Here are a small network's activations along a few directions, averaged over the inputs that share one value of a field.
Values that are neighbours, or in one group, have similar rows; names and order tell nothing.
In the rows, 500 means zero.
Strong random noise was added to every row along 5 fixed directions; ignore it. To show where, here is one row again and again, with new noise each time:
[663 639 365 493 673 474 578 481 709 511 447 302 235 346 388 795 689 398]
[775 552 569 300 424 522 222 918 847 585 397 336 468 203 466 919 476 288]
[471 371 621 471 473 505 471 745 521 582 549 519 557 523 620 581 445 472]
[394 563 824 431 621 497 581 907 438 753 517 483 556 693 670 636 485 190]
[443 367 455 559 524 517 594 557 545 513 575 520 462 478 644 545 557 606]
[470 481 448 585 664 465 687 429 496 515 551 433 341 559 494 575 614 511]
[556 397 443 569 597 447 569 416 537 450 547 405 357 508 387 602 530 554]


Ruzi, 12 values:
f2: [488 911 499 504 547 423 646 252 222 664 341 344 275 508 381 338 697 369]
f5: [605 516 749 386 537 501 445 784 605 615 467 416 492 557 408 700 396 265]
f7: [336 357 624 604 572 553 389 604 584 523 520 675 511 532 700 471 364 509]
f1: [514 501 570 573 669 549 422 268 496 247 399 388 588 534 419 654 431 431]
f11: [562 757 463 599 517 546 614 453 716 580 415 329 525 513 388 703 617 494]
f12: [751 408 445 681 393 349 511 240 585 342 461 225 409 525 325 603 403 643]
f9: [462 548 580 417 605 599 579 620 730 510 394 530 490 452 771 526 599 398]
f4: [436 617 430 431 657 353 572 358 300 406 598 401 501 757 207 427 495 244]
f10: [366 781 825 506 923 723 662 786 511 666 637 299 557 645 537 637 570  62]
f6: [392 552 801 749 655 327 887 267 158 524 557 418 433 876 198 411 423 417]
f8: [357 403 436 542 508 605 561 411 553 362 689 480 535 532 414 469 388 611]
f3: [603 430 572 484 357 550 350 460 402 509 401 781 535 551 517 259 459 359]
The values of Ruzi form a tree with 4 forks.
Q: List every value one step from f12, in the order listed.
A: f6
Q: List every value one step from f1, in the order listed.
A: f9
Q: List every value one step from f4, in the order listed.
A: f8
Q: What is the length, in steps, of the shortest route from f5 to f11?
A: 2
